Each row below holds a small network's activations on one record, seen along a few directions.
After each row come some of the record's fields: B, W, D, J, L, Y, T, E.
A field that a record lacks is left out.
Other fields move the rows too, some of them a lot.
In the rows, zero is written as 500.
Strong random noise was added to every row along 12 fixed directions; ignore it. To show where, here is one row again and again, with new noise each time:
835  549  344  387  705  511  487  475  560  285  486  618  619  267  477  542  593  429  419  576  529  279  465  512  513
441  555  518  364  501  499  353  296  257  645  541  751  425  343  568  437  380  618  383  631  707  476  351  711  391
323  537  634  479  463  532  377  483  399  774  623  446  501  580  532  609  416  428  194  402  128  538  687  457  134
678  268  585  606  567  405  777  589  574  493  467  570  475  549  341  526  669  781  783  649  357  340  721  676  549
287  375  528  552  502  522  664  531  462  212  477  498  417  587  487  492  392  490  608  493  679  582  410  430  798
447  464  597  558  456  521  637  549  544  492  466  572  445  480  631  483  574  570  733  468  517  711  656  606  555
359  587  461  634  537  501  50  327  634  421  678  588  459  448  444  730  601  448  320  571  503  549  724  682  297
424  683  517  774  366  602  345  579  531  431  390  485  557  652  777  627  604  624  455  548  685  956  501  238  570
376  248  551  402  411  469  377  607  399  541  480  435  601  405  416  428  336  478  512  560  487  355  333  766  562
508  358  478  561  400  549  190  667  501  516  437  399  725  442  442  582  444  508  364  630  434  509  422  734  478
420  521  485  581  527  456  169  476  736  229  513  648  526  512  748  508  732  547  706  602  810  651  588  467  696
337  441  563  454  395  377  429  501  378  562  549  462  385  357  532  424  427  420  733  499  606  440  371  659  528
551  600  438  493  475  582  404  713  352  456  421  429  577  534  723  499  395  368  460  578  501  723  330  370  552
602  565  258  415  579  666  517  653  461  423  503  569  529  355  563  473  369  323  457  541  537  698  387  672  517

411  339  596  504  451  385  492  342  547  583  507  554  491  425  314  505  564  701  515  510  538  261  545  705  451 | {B: b3, D: d1, J: j2, L: l1, Y: y2, T: t1, E: e1}
547  706  337  458  576  496  606  491  396  404  507  590  338  428  646  449  540  395  585  525  603  564  438  430  497 | {B: b3, D: d1, J: j2, L: l1, Y: y1, T: t1, E: e2}
534  499  380  411  644  717  743  552  398  370  482  656  435  499  485  501  346  424  401  565  326  713  632  829  484 | {B: b3}
623  364  305  324  627  592  871  729  604  487  470  536  573  477  513  355  524  466  520  447  263  420  569  599  516 | {B: b3, D: d2, J: j2, L: l1, Y: y1, T: t1, E: e1}
420  527  736  401  506  637  621  451  462  594  473  668  496  411  691  438  497  496  552  287  494  764  693  559  426 | {B: b2, W: w1, D: d1, J: j2, L: l1, Y: y1, T: t2, E: e2}
442  451  568  476  478  476  720  542  240  545  467  425  386  569  437  463  371  498  548  545  392  453  396  476  535 | {B: b2, W: w2}
287  595  564  423  475  504  481  233  349  668  614  682  347  482  528  466  452  602  305  483  577  475  477  531  303 | {B: b3, D: d2, J: j2, L: l2, Y: y1, T: t2, E: e1}
409  561  586  574  454  416  322  513  664  536  597  331  452  642  561  593  582  349  514  398  278  502  704  310  428 | {B: b2, W: w1, D: d2, J: j2, L: l2, Y: y1, T: t2, E: e1}
534  529  387  732  749  613  373  443  477  259  617  766  432  809  363  745  572  758  278  824  555  637  675  480  467 | {B: b1, D: d2, J: j1, L: l1, Y: y1, T: t2, E: e1}
617  479  494  520  474  576  437  740  338  447  355  486  544  543  646  497  463  467  605  714  381  711  528  765  540 | {B: b3, D: d1, J: j2, L: l1, Y: y1, T: t1, E: e2}
401  583  592  435  529  615  422  361  546  377  522  471  530  468  519  586  368  296  278  352  458  619  577  435  512 | {B: b2, W: w1, D: d2, J: j2, L: l2, Y: y2, T: t2, E: e1}
595  147  658  280  408  498  441  740  430  474  302  407  813  410  527  336  407  504  543  591  344  268  345  793  663 | {B: b3, D: d2, J: j2, L: l2, Y: y1, T: t2, E: e1}
333  478  453  403  559  649  488  480  607  602  575  729  516  596  649  398  506  604  425  464  577  759  648  554  431 | {B: b1, D: d2, J: j1, L: l1, Y: y2, T: t1, E: e1}
517  356  643  457  416  331  396  682  423  745  545  392  471  562  502  418  475  479  803  634  310  409  506  647  432 | {B: b1, D: d2, J: j2, L: l2, Y: y2, T: t2, E: e1}
468  549  437  513  387  614  339  684  392  578  422  489  563  522  739  422  410  452  583  592  637  864  328  545  552 | {B: b1, D: d2, J: j1, L: l1, Y: y2, T: t2, E: e1}
527  629  374  680  549  733  534  502  566  270  464  415  560  629  333  769  368  438  78  471  446  728  556  392  542 | {B: b2, W: w1, D: d2, J: j2, L: l2, Y: y1, T: t1, E: e1}
654  509  508  485  443  470  677  685  596  586  374  372  638  438  614  445  650  495  614  376  332  446  537  361  449 | {B: b3, D: d2, J: j2, L: l1, Y: y2, T: t1, E: e2}
521  483  300  772  354  488  363  581  515  542  468  341  479  466  260  653  523  604  465  692  541  514  412  767  451 | {B: b3, D: d2, J: j2, L: l1, Y: y1, T: t1, E: e1}
428  735  544  600  432  438  477  381  327  425  597  435  180  371  554  631  506  292  718  524  448  648  614  717  379 | {B: b3, D: d2, J: j1, L: l2, Y: y1, T: t2, E: e1}
622  691  267  397  784  563  396  420  537  449  641  804  489  518  590  461  630  551  253  560  656  420  451  202  330 | {B: b3, D: d1, J: j2, L: l1, Y: y1, T: t2, E: e2}
603  503  399  436  566  559  542  413  481  526  534  665  500  364  383  477  433  558  442  583  613  465  426  694  465 | {B: b1, D: d2, J: j2, L: l2, Y: y2, T: t2, E: e1}
409  560  301  568  565  358  569  503  458  543  665  539  259  699  440  417  555  598  608  612  559  343  402  262  463 | {B: b3, D: d1, J: j1, L: l2, Y: y1, T: t2, E: e2}
441  505  641  667  435  565  575  472  321  147  309  373  548  653  461  699  402  563  282  611  455  566  475  439  698 | {B: b3, D: d2, J: j2, L: l2, Y: y1, T: t1, E: e1}
518  407  481  290  689  341  342  496  454  527  654  585  415  745  529  385  438  464  538  696  349  270  555  443  499 | {B: b1, D: d1, J: j1, L: l2, Y: y2, T: t1, E: e1}
268  265  359  610  583  292  128  590  764  597  797  517  400  746  270  432  664  636  702  640  632  189  505  422  469 | {B: b2, W: w1, D: d1, J: j2, L: l1, Y: y1, T: t2, E: e2}
499  622  505  493  488  358  687  522  591  716  621  324  381  453  545  471  654  317  685  240  258  322  607  199  297 | {B: b2, W: w1}
552  609  498  685  347  655  584  444  486  504  383  399  571  243  420  711  497  511  304  388  399  704  587  743  349 | {B: b3, D: d2, J: j1, L: l1, Y: y1, T: t2, E: e1}
625  727  712  572  612  454  430  261  354  447  514  709  361  576  672  685  658  569  502  623  446  617  765  390  355 | {B: b1, D: d1, J: j2, L: l1, Y: y2, T: t2, E: e1}
482  405  348  514  507  556  664  593  657  562  487  646  462  566  537  359  602  714  667  558  569  628  577  670  550 | {B: b3}
469  536  354  623  386  589  742  501  678  657  499  558  478  342  474  476  667  646  594  307  580  669  633  636  387 | {B: b1, D: d1, J: j1, L: l1, Y: y1, T: t1, E: e2}
312  432  281  359  515  531  693  688  586  548  637  298  411  480  418  398  329  167  521  282  298  445  446  511  443 | {B: b3, D: d2, J: j2, L: l1, Y: y2, T: t1, E: e1}
655  459  621  518  514  370  178  484  529  333  513  262  665  380  352  690  548  269  429  499  298  219  561  545  453 | {B: b1, D: d1, J: j1, L: l2, Y: y2, T: t1, E: e1}
308  455  561  655  410  347  452  425  590  327  551  382  418  520  416  564  600  468  669  442  626  365  494  369  632 | {B: b1}
366  467  449  570  478  574  456  698  634  544  509  515  587  639  636  429  599  562  508  405  561  687  482  279  486 | {B: b3, D: d1, J: j2, L: l1, Y: y1, T: t2, E: e2}
445  462  505  639  264  489  670  566  443  656  354  419  478  451  497  409  474  684  669  521  625  645  374  671  580 | {B: b3, D: d2, J: j2, L: l2, Y: y2, T: t1, E: e2}
175  431  666  609  518  394  432  258  348  355  641  472  284  691  290  618  378  529  400  566  532  378  544  505  529 | {B: b3, D: d2, J: j1, L: l2, Y: y2, T: t1, E: e1}
532  365  583  442  408  486  189  621  401  473  371  311  781  519  514  485  363  446  291  604  465  357  255  518  579 | {B: b3, D: d2, J: j2, L: l2, Y: y2, T: t1, E: e1}
555  633  556  223  625  485  594  378  398  612  574  639  371  488  706  341  414  374  535  407  518  514  499  387  475 | {B: b2, W: w1, D: d2, J: j2, L: l2, Y: y2, T: t1, E: e1}
311  574  458  684  366  510  177  421  682  579  580  418  526  602  491  630  539  511  343  449  528  698  614  485  405 | {B: b1, D: d1, J: j1, L: l2, Y: y2, T: t1, E: e1}
601  490  479  336  499  432  706  494  577  595  453  356  641  337  468  415  528  422  443  234  473  165  322  193  495 | {B: b2, W: w1, D: d1, J: j2, L: l1, Y: y2, T: t1, E: e1}
738  473  579  572  562  517  609  503  628  460  423  587  549  356  479  591  668  589  672  521  391  531  755  731  497 | {B: b2, W: w1, D: d2, J: j2, L: l1, Y: y1, T: t2, E: e1}

Which values does each new row have?
478  359  399  460  695  564  565  510  766  434  645  533  560  590  290  565  569  406  297  357  216  320  748  434  350 | {B: b3, D: d1, J: j2, L: l1, Y: y2, T: t2, E: e2}
494  334  439  411  444  320  504  495  543  608  553  418  502  354  367  366  548  518  698  462  589  138  315  526  531 | {B: b1, D: d1, J: j1, L: l1, Y: y2, T: t2, E: e1}
338  529  571  866  348  514  470  393  627  490  532  427  396  515  333  746  640  650  578  478  576  738  748  650  422 | {B: b1, D: d2, J: j1, L: l1, Y: y2, T: t1, E: e1}
534  538  525  436  547  404  556  563  571  362  554  398  438  523  593  495  556  268  642  411  344  410  591  311  560 | {B: b1, D: d2, J: j2, L: l2, Y: y1, T: t2, E: e1}
776  662  301  451  736  571  533  628  554  419  589  514  428  546  552  556  542  240  548  568  255  567  669  444  409 | {B: b2, W: w1}
542  329  568  573  523  487  525  505  671  535  488  458  610  594  309  548  598  620  445  448  403  334  608  392  500 | {B: b2, W: w1, D: d1, J: j2, L: l1, Y: y2, T: t2, E: e2}
266  492  566  451  392  347  666  333  544  732  655  391  352  342  382  458  534  438  599  185  484  280  527  420  312 | {B: b1, D: d2, J: j1, L: l1, Y: y2, T: t1, E: e1}
430  303  689  532  491  520  321  433  644  334  449  522  648  617  471  575  535  600  413  571  417  531  761  669  618 | {B: b1, D: d2, J: j1, L: l2, Y: y2, T: t1, E: e1}
390  548  272  288  537  794  794  514  659  637  526  587  600  347  559  382  351  361  164  157  410  697  522  557  340 | {B: b3, D: d2, J: j2, L: l1, Y: y2, T: t1, E: e1}
747  520  808  569  338  283  290  330  453  484  280  390  719  303  567  620  738  684  470  573  460  134  478  447  480 | {B: b3, D: d2, J: j2, L: l2, Y: y1, T: t2, E: e1}
546  588  607  774  399  494  549  268  511  417  416  529  502  325  327  723  668  719  477  480  673  521  621  584  437 | {B: b1, D: d2, J: j1, L: l1, Y: y2, T: t1, E: e2}
366  521  484  519  298  523  288  640  366  710  497  284  529  457  541  440  296  345  523  485  547  658  265  632  487 | {B: b2, W: w1, D: d2, J: j1, L: l2, Y: y2, T: t1, E: e1}
564  508  574  636  324  346  330  715  590  587  367  302  607  591  786  492  783  608  748  605  354  516  604  403  492 | {B: b3, D: d2, J: j1, L: l1, Y: y1, T: t1, E: e1}
682  401  560  455  507  595  497  580  707  505  428  461  680  357  460  498  527  407  547  390  407  585  653  746  545 | {B: b2, W: w1, D: d2, J: j2, L: l2, Y: y2, T: t1, E: e1}
368  428  592  558  475  512  208  580  639  528  544  471  651  598  575  551  593  495  410  429  392  573  662  385  395 | {B: b1, D: d1, J: j1, L: l1, Y: y1, T: t2, E: e2}
356  361  287  487  521  558  374  638  778  433  535  524  600  649  515  423  561  558  457  512  605  557  472  476  606 | {B: b3, D: d1, J: j2, L: l1, Y: y2, T: t1, E: e1}
348  527  335  362  518  615  424  468  473  362  579  467  439  441  456  484  242  224  313  441  514  536  376  627  585 | {B: b2, W: w1, D: d2, J: j2, L: l2, Y: y1, T: t2, E: e1}
802  425  545  573  524  652  660  694  368  571  387  429  654  504  327  637  384  513  352  615  188  623  595  771  407 | {B: b1, D: d2, J: j2, L: l2, Y: y2, T: t1, E: e1}
587  690  520  444  417  423  453  312  682  589  477  512  521  191  702  439  692  426  617  302  578  504  602  539  401 | {B: b3, D: d2, J: j1, L: l2, Y: y2, T: t1, E: e1}
484  573  641  471  661  474  638  477  445  284  592  568  361  479  591  540  576  307  707  360  446  545  691  333  490 | {B: b1, D: d1, J: j1, L: l1, Y: y1, T: t2, E: e2}
